A small network was shown many inputs. Here are its activations along a few directions, one row for each input.
In each table, some parts of the input vary, and every possible input appears once, in random order.
Descriptions start from the smaller parts, as in this example, which fits no table here: ring(5) and (point or ring(11) or (values(3) and line(6))).
Shared parts are said once, and a part with two or three values counts as separate values.
In the rows, 128 means zero.

Other details of the inputs vary at random and push rows far along two fixed directions, the same in every table; ignore that.

Table:
r1: [176 174 135 141 149  66 110 163 197 119 100 148 146 130 142]
r2: [ 60  99 106  87 116 117 185 106  56 202 111 114 100 119 126]
r3: [ 83 101 111 151 124 169 138 109  51 140 130  90 102 117 106]
r4: [155 141 138 185 158 208  75 108  89  39 184  80 127 132 110]
r5: [158 153 143 121 136  76 107 156 202 122 121 156 130 131 136]
r6: [ 60  88 118  91 111 131 168 109  75 180 143 114  88 122 119]
r7: [162 172 125 135 137  87 110 144 188 111  85 152 149 126 138]
r8: [155 154 133 129 114 101 100 146 206 111 103 167 144 125 133]
r9: [ 71 115 115  69 113 162 183  86  64 165 135 125 127 125 133]
r10: [ 96 114 129 105 147 167 150  94  55 138 172  94 110 133 125]
r11: [133 140 127  90  82  76 136 155 211 181  77 191 159 126 145]
r12: [136 131 133  90  94  59 137 172 208 192  90 186 153 131 143]
r13: [ 68  89 121  72 103 146 187 106  62 214 138 120 133 131 130]
r14: [202  26 144 209 166 180 144  93 103   4 161  91  90 135 141]
r15: [ 61 108 114  81 114 132 173  91  76 163 140 124  82 117 120]
r16: [ 88 102 126  96 128 152 162 107  60 169 162 106 121 134 129]
r17: [ 92 113 122  54  66  64 177 150 183 236  69 199 154 122 146]
r18: [158 130 130 219 167 169  63 142  89  55 165  62 104 130 101]
r19: [177 167 139 156 140 103  77 152 213  68 124 151 136 131 127]
r20: [172 173 126 147 128  90 103 152 199 110  82 163 158 122 138]
r21: [174 156 142 129 117 121 104 153 188 130 114 160 185 138 143]
r22: [153 151 128 201 183 164  74 120  89  29 163  69  92 128 102]
r23: [ 63 105 103 111 101 148 171  98  59 177 100 120 110 113 118]
r24: [152 124 144 194 150 204  75 130  83  61 189  77 133 138 107]
r25: [194 175 149 135 155 106  91 154 193  84 141 142 167 144 141]
Description of these inputs: point or (values(3) and ring(8)).
Change only the ring(8) part in r8. List by row number the other rows that result. -> r5, r6, r11, r12, r15, r17, r19
Change only the ring(8) part in r21. List by row number the other rows that result. -> r4, r9, r10, r13, r16, r24, r25

Table:
r26: [ 99 109 131  88  95 114 151 125 148 167 123 158 121 125 132]
r27: [ 73  94 110  81  87 153 189  97  77 189 100 144 138 119 134]
r28: [168 144 129 174 132 109  90 149 180  88 105 136 131 125 125]
r29: [ 89  82 125  82  96 126 175 122 107 194 123 141 128 130 136]
r30: [ 75  94 121 135 121 198 130  84  54 103 174  91  78 121 103]
r31: [107 106 134  82 106 107 153 131 145 171 133 152 124 132 138]
r32: [ 70 219 123 146 147 169  43 142  72 125 189  70 104 124  76]
r33: [172 156 142 169 146 160  70 131 159  41 159 118 130 130 118]
r34: [109 109 113 187 146 198 116  95  41  68 146  70  91 117 102]
r35: [133 159 123  99 131  90 141 123 167 132  97 159 133 123 141]
r36: [175 148 127 139 107  61 118 169 224 143  58 184 165 125 146]
r37: [113 114 130 139 149 194 132  91  56  91 179  84 110 132 118]
r38: [ 97 109 118 114 109 170 148 100  87 134 127 123 127 123 124]
r39: [ 83  89 118 114 138 140 168 102  58 149 149  97  82 124 119]
r40: [164 139 136 174 139 106  88 155 179  82 122 132 118 126 120]
r41: [141 108 137 156 153 179 113 112  76  88 180  83 123 138 120]
r42: [153 247 134 171 138 111  15 201 175 134 131 118 179 133 103]
r43: [189 145 142 171 124 125  74 159 202  81 122 147 157 135 130]
r44: [ 93 105 123 144 169 177 134  83  29  85 187  60  64 126 106]
r45: [176 130 149 204 148 163  56 149 155  39 171 104 120 135 109]
r46: [ 81 115 105  88 102 121 179 102 101 174  83 144 119 113 132]
r47: [ 88  78 115 174 132 180 133 104  41 110 143  77  77 115 101]
r48: [102 120 130  96 135 160 153  91  83 129 160 113 116 130 130]
r49: [208 142 148 208 178 121  60 162 167  44 155  98 125 142 120]
r50: [146 117 137 128 104 111 120 151 179 142 111 158 150 130 135]
r51: [147 145 125 105 133  88 151 132 157 149  91 151 153 130 149]
r52: [198 135 148 163 149 127  97 154 160  93 143 126 168 143 141]
r53: [149 132 140  93 126  98 146 138 163 152 127 156 160 140 149]
r54: [106  99 130  88 102 111 161 132 138 177 128 151 132 132 139]
r55: [159 117 135 194 130 174  81 135 127  70 146 108 132 129 116]
r56: [164 156 122 116 120  75 142 147 192 149  62 176 174 124 154]
r57: [165 142 133 113 138  71 138 149 177 145  98 153 155 135 150]
r58: [144 151 128 120 115  74 119 145 203 129  92 169 127 122 136]
r59: [124 113 131 145 148 191 128  96  63  94 169  84 121 133 120]
r60: [186 149 138 162 137 142  96 141 164  86 121 139 171 134 138]
r61: [107 108 133  58 107  96 176 125 141 194 129 160 132 132 145]
r62: [183 124 146 126 120  89 126 169 191 150 113 161 174 142 151]
r63: [166 161 136 107 120 101 126 143 199 127 103 175 175 133 150]
r64: [135 100 137 127 131 140 135 130 113 137 152 117 132 137 131]
r65: [ 99 125 108  97 120 123 170 102 103 158  93 138 127 117 136]
r66: [122 140 127 113 150 124 141 106 113 114 135 118 110 128 131]
r67: [ 91  92 117  99 111 104 171 123 109 183 107 133 108 125 132]
r68: [170 142 142 146 157  92 101 149 173  95 143 128 115 137 131]
r69: [167 118 142 117 102  81 132 171 201 168  98 175 175 137 153]
r70: [ 72 126 107  61 100 101 186  99 119 181  87 159 111 112 136]
r71: [ 69  87 113  90 111 114 182 110  87 184 120 126  91 119 127]
r72: [ 92  84 123 101  86 132 169 125 112 190 105 149 134 121 133]
r73: [113 113 125 127 108 149 130 117 125 126 133 132 122 124 122]
r74: [ 84  91 111  84 118 115 200 104  67 198 105 125 121 122 140]
r75: [ 73 105 115  75  98  91 177 116 129 189  97 157  98 114 131]
r76: [ 83 124 108  89 107 114 174 105 111 163  91 147 116 115 131]
r77: [159 152 132 146 159 120 116 127 139  88 131 118 129 131 131]
r78: [178 161 144 178 163 172  65 125 145  27 173 106 129 136 118]
r79: [105 100 128 168 157 168 108 108  66  75 183  69  60 126 101]
r80: [116 138 117 132 143 141 138 105 104 106 122 117 113 120 125]
r81: [203 161 144 191 160 161  61 143 166  35 148 116 157 138 127]
r82: [112  97 120 102 105  83 172 142 137 195  86 153 132 123 143]
r83: [157 133 136 108 119 113 147 136 154 153 105 156 177 136 153]
r84: [126 124 127 122 149 116 145 120 108 124 136 115 114 131 131]
r85: [173 146 150 125 149 113 105 141 171  99 155 136 146 143 140]
r86: [170 143 134 130 110  54 117 174 232 146  69 181 155 127 144]
r87: [ 89 118 110  87  94  90 173 119 143 182  82 164 119 114 134]
r88: [ 84  86 125  72 109 128 188 110  89 193 140 133 119 130 136]
r89: [ 36 187 108 138 133 193  75 124  17 161 177  56 104 119  73]
r90: [119 249 129 117 123  84  50 190 185 174 122 144 171 130 109]
r91: [120  89 123 168 152 162 134 116  54 109 156  75  93 127 114]
r92: [ 99 112 122 146 131 201 124  91  62  84 164  92 102 124 108]
r93: [191 149 137 198 173 144  84 137 130  51 139  96 136 135 126]
Describe the family of inputs behind these rows. -> line(4) and (point or (values(2) and ring(8)))
The inputs of r28 and r58 match in every part but the line(4) part. If r59 is changed in the same way as r28 into r58, which row does it become? -> r48
The inputs of r44 and r84 match in every part but the line(4) part. If r35 is changed in the same way as r44 into r84, which row does it become? -> r80
Change only the ring(8) part in r86. List by row number the other rows that result. -> r28, r46, r49, r51, r57, r65, r67
Change only the values(2) part in r78. List by row number the other rows that result. -> r35
Change only the values(2) part in r86. List by row number the other rows that result. -> r50

Table:
r94: [109 105 111 132 121 127 152 117  92 151 104 114 113 117 122]
r95: [ 89 117 119  81 120 142 192  89  75 167 116 132 138 124 140]
r96: [ 94  96 124  98  97 164 157  95  93 146 138 130 127 127 128]
r97: [136 101 139 166 139 170 108 132  94 107 169  91 125 136 123]
r98: [ 81  89 123 106 108 130 157 107 101 145 138 128  82 124 119]
r99: [168 144 138  81 126  49 151 162 196 183  99 178 180 145 160]
r100: [113 100 122 170 123 168 117 119  96  93 129 109 102 114 110]
r101: [201 146 138 205 140 111  64 174 202  65 110 128 147 135 127]
r102: [169 161 128 125 130  80 125 143 202 107  81 173 148 119 149]
r103: [199 143 143 189 139  90  72 180 210  86 118 136 141 132 133]
r104: [ 70 101 106  93 105 140 182  89  98 155 102 145 103 113 125]
r105: [132 106 133 181 140 168  91 110 103  59 170  92  78 122 104]
r106: [ 92 110 105 124 130 130 168 101  72 149 101 119 112 117 127]
r107: [ 90 196 123 101 119  79  97 166 160 180 115 144 129 125 111]
r108: [154 142 130  58 109  42 175 153 198 216  78 193 187 140 171]
r109: [162 142 137 120 129  71 118 155 221 115 111 170 132 132 138]
r110: [ 85  84 120 124 114 125 159 127  89 163 130 112  93 124 121]
r111: [ 82  80 122 116 109 130 153 120  97 156 133 121  88 122 118]
r112: [ 73 105 108  63 111 105 196  95 100 183 106 144  95 113 142]
r113: [214 175 152 156 161 110  84 151 200  68 122 138 175 146 144]
r114: [178 132 149 128 118  83 115 178 200 145 125 158 173 142 147]
r115: [101 196 133  97 123 110  90 161 141 174 150 132 151 134 114]
r116: [ 83 103 107  95 106 135 169  92 108 144 109 135 102 114 124]
r117: [198 147 158 143 127 104  84 160 224  97 134 166 165 144 144]
r118: [150 129 142 161 173 171 106 107  83  65 184  78 113 135 120]
r119: [ 94  83 131  94 103 146 158 114  97 175 140 133 127 126 131]
r120: [118 126 121 140 148 139 139 102  96  99 119 104 103 125 120]
r121: [149 133 133 174 166 205 100 100  76  39 177  84 114 131 118]
r122: [156 143 126  95 125  30 151 163 202 175  77 177 151 133 153]
r123: [209 157 153 181 133 139  67 154 207  53 138 151 168 142 134]
r124: [172 148 125 141 121  69 127 165 200 144  66 170 165 122 144]
r125: [101 117 124 109 141 107 163 108 101 136 131 115  95 123 126]
r126: [ 94  92 116 110 125 109 167 125  88 176 119 118 100 119 120]
r127: [ 91  89 126  89  95 152 165 112 100 178 115 142 139 131 135]
r128: [210 159 144 160 136 104  95 172 198 110 105 154 189 137 147]
r129: [ 94  92 120 128 107 142 143 116 108 142 107 128 107 119 121]
r130: [141  98 144 171 143 181  90 131  94  75 195  85 111 136 109]
r131: [136 103 137 156 153 164 117 129  73 110 178  80 115 136 117]
r132: [119 107 122 118 120 148 154 117  87 159 125 115 142 129 132]
r133: [119 115 121 136 143 164 146 104  65 123 139 104 138 127 129]
r134: [132  96 133 202 150 180  80 123  92  56 172  77  78 124 100]
r135: [ 88 112 110  91 122 129 170  93  95 144 101 133 101 116 132]
r136: [156 110 140 191 169 188  90 125  71  74 188  65 113 136 111]
r137: [190 160 142 133 126 114 105 148 218  94 115 170 177 137 146]
r138: [210 149 152 188 135 138  62 168 202  63 133 145 175 139 133]
r139: [179 150 139 140 135  82 100 153 228  96 110 164 134 131 138]
r140: [145 111 133 192 140 197  98 126  81  76 165  85 132 132 115]
r141: [144 109 128 207 168 169  90 125  77  67 166  64  82 126 102]
r142: [162 144 131 127 100  81 123 150 217 124  78 189 153 122 143]
r143: [ 99 108 130  78 133 141 168 102  86 148 155 123 111 133 136]
r144: [128 225 122 116 112  72  80 178 203 166  73 174 166 119 121]
r145: [ 72 116 106  69 106 101 211  93  96 192  74 153 119 112 142]
r146: [ 89 108 117  85 128 112 173 105  98 150 126 131  86 119 130]
r147: [ 74  92 110  96  88 137 174  93  97 160 105 140  99 117 124]
r148: [138 126 142 139 165 153 124 115  92  87 178  89 116 139 124]
r149: [129 122 133 117 145 154 135 104  99 108 164 110 116 132 133]
r150: [113 206 125 137 128 153  70 147 121 132 144 117 157 127 107]
r151: [ 53 176 117  41  92 102 148 134 116 251 116 155 151 126 126]
r152: [125 118 115 162 151 145 125 111  81  95 126  90 104 122 117]
r153: [ 82 112 113  41  97 124 205  91  99 196 103 154 138 125 153]
r154: [ 96 208 119  57  92  32 124 175 212 240  63 195 160 121 136]
r155: [143 114 140 171 161 199  91 104  94  48 201  81 102 136 111]
r156: [ 83  99 109 100 126 107 181 104  79 179 110 120 101 121 133]
r157: [143 122 127 156 156 166 116 113  81  93 151  89 136 136 125]
r158: [ 86  92 110 136 105 144 161 115  83 155 104 121 111 115 123]
r159: [202 147 147 159 122 106  88 175 208 109 111 150 186 142 147]
r160: [110 209 115 122 114  97  80 160 164 154  98 138 143 119 110]
r161: [ 39 171 105  52  90 136 148 119  80 231 118 134 146 120 117]
r162: [209 148 160 166 139 118  65 165 211  60 165 142 151 148 131]
r163: [ 89 113 119  89 129 103 182  99  99 166 109 130 101 118 134]
r164: [143 119 134 173 154 209  92 100  91  42 183  82 112 137 109]
r165: [141 113 143 167 163 193  93 112  94  47 208  80  98 140 108]
Describe the family of inputs behind these rows. -> values(2) and line(4) and (point or ring(8))
The inputs of r148 and r113 match in every part but the line(4) part. If r109 is changed in the same way as r148 into r113, which row does it become? -> r116
The inputs of r164 and r165 match in every part but the line(4) part. If r159 is changed in the same way as r164 into r165, which row does it become? -> r114
Which other rows agree with r121 in the line(4) part and the values(2) part? List them by row number. -> r95, r123, r128, r133, r137, r138, r140, r150
Change only the line(4) part in r110. List by row number the other rows that result. -> r101, r103, r158

Table:
r166: [ 70 104 113  55  95 132 196 101  77 219 107 143 142 124 140]
r167: [145 156 129  73  97  77 160 151 194 197  73 194 195 131 161]
r168: [145 141 132 197 143 175  68 130 123  50 158  98 112 124 103]
r169: [ 91 100 123 168 137 192 105 105  54  91 175  69  75 122  94]
r170: [150 165 130  92 123  53 138 156 198 172  78 173 161 130 148]
r171: [ 80 120 114  96 131 118 167 113  79 172 126 116 106 124 124]
r172: [190  96 143  94 112  71 175 141 215 145  86 193 174 141 176]
r173: [136 142 125  88  95  51 148 164 204 205  61 187 167 127 150]
r174: [ 61  90 116  69 108 138 195 104  53 213 136 122 123 126 133]
r175: [189 150 149 191 163 154  62 149 141  59 169  95 145 142 120]
r176: [ 94  57 115 100 127 139 208  75  71 136 120 121  86 119 141]
r177: [ 69 104 119 104 115 192 158  85  45 140 160 104 111 123 117]
r178: [208  94 143 195 146 121 104 142 184  44 122 134 124 133 138]
r179: [ 89 135 112 118 131 147 150 101  77 136 121 114 114 119 121]
r180: [120 136 123  97  95  89 137 144 178 171  88 169 144 124 138]
r181: [171 141 150 169 154 146  76 150 147  73 180 107 133 142 120]
r182: [137 137 125 186 139 165  88 131 108  78 136 101 122 123 109]
r183: [171 169 137 163 153 125  74 142 169  64 141 119 128 132 121]
r184: [187 174 148 155 156  86  74 168 204  84 136 143 135 136 131]
r185: [113 137 125 121 136 127 126 117 117 124 140 117 106 126 120]
r186: [ 93 130 119 159 151 197 112  88  48  70 174  75  80 119  98]
r187: [176 169 133 178 164 129  73 143 151  65 134 109 133 131 121]
r188: [156 146 143  99 115  91 122 153 194 155 117 166 166 139 147]
r189: [116 119 130 147 127 134 111 139 121 119 147 114 104 127 114]
r190: [ 89 113 111 116 109 136 150 117  92 165 107 123 120 120 122]
r191: [ 60  95 117  79 107 174 172  87  49 172 148 112 112 125 123]
r192: [148 137 132 147 127  95 110 163 162 137 114 139 138 129 128]
Describe the family of inputs behind these rows. -> values(3) and (point or (values(2) and line(4)))
The inputs of r180 and r183 match in every part but the values(3) part. If r192 is changed in the same way as r180 into r183, which row does it become? -> r171
Which other rows agree with r188 in the values(3) part? List them by row number. -> r166, r167, r172, r174, r175, r177, r181, r191
Change only the values(2) part in r179. List by row number the other rows that result. -> r186
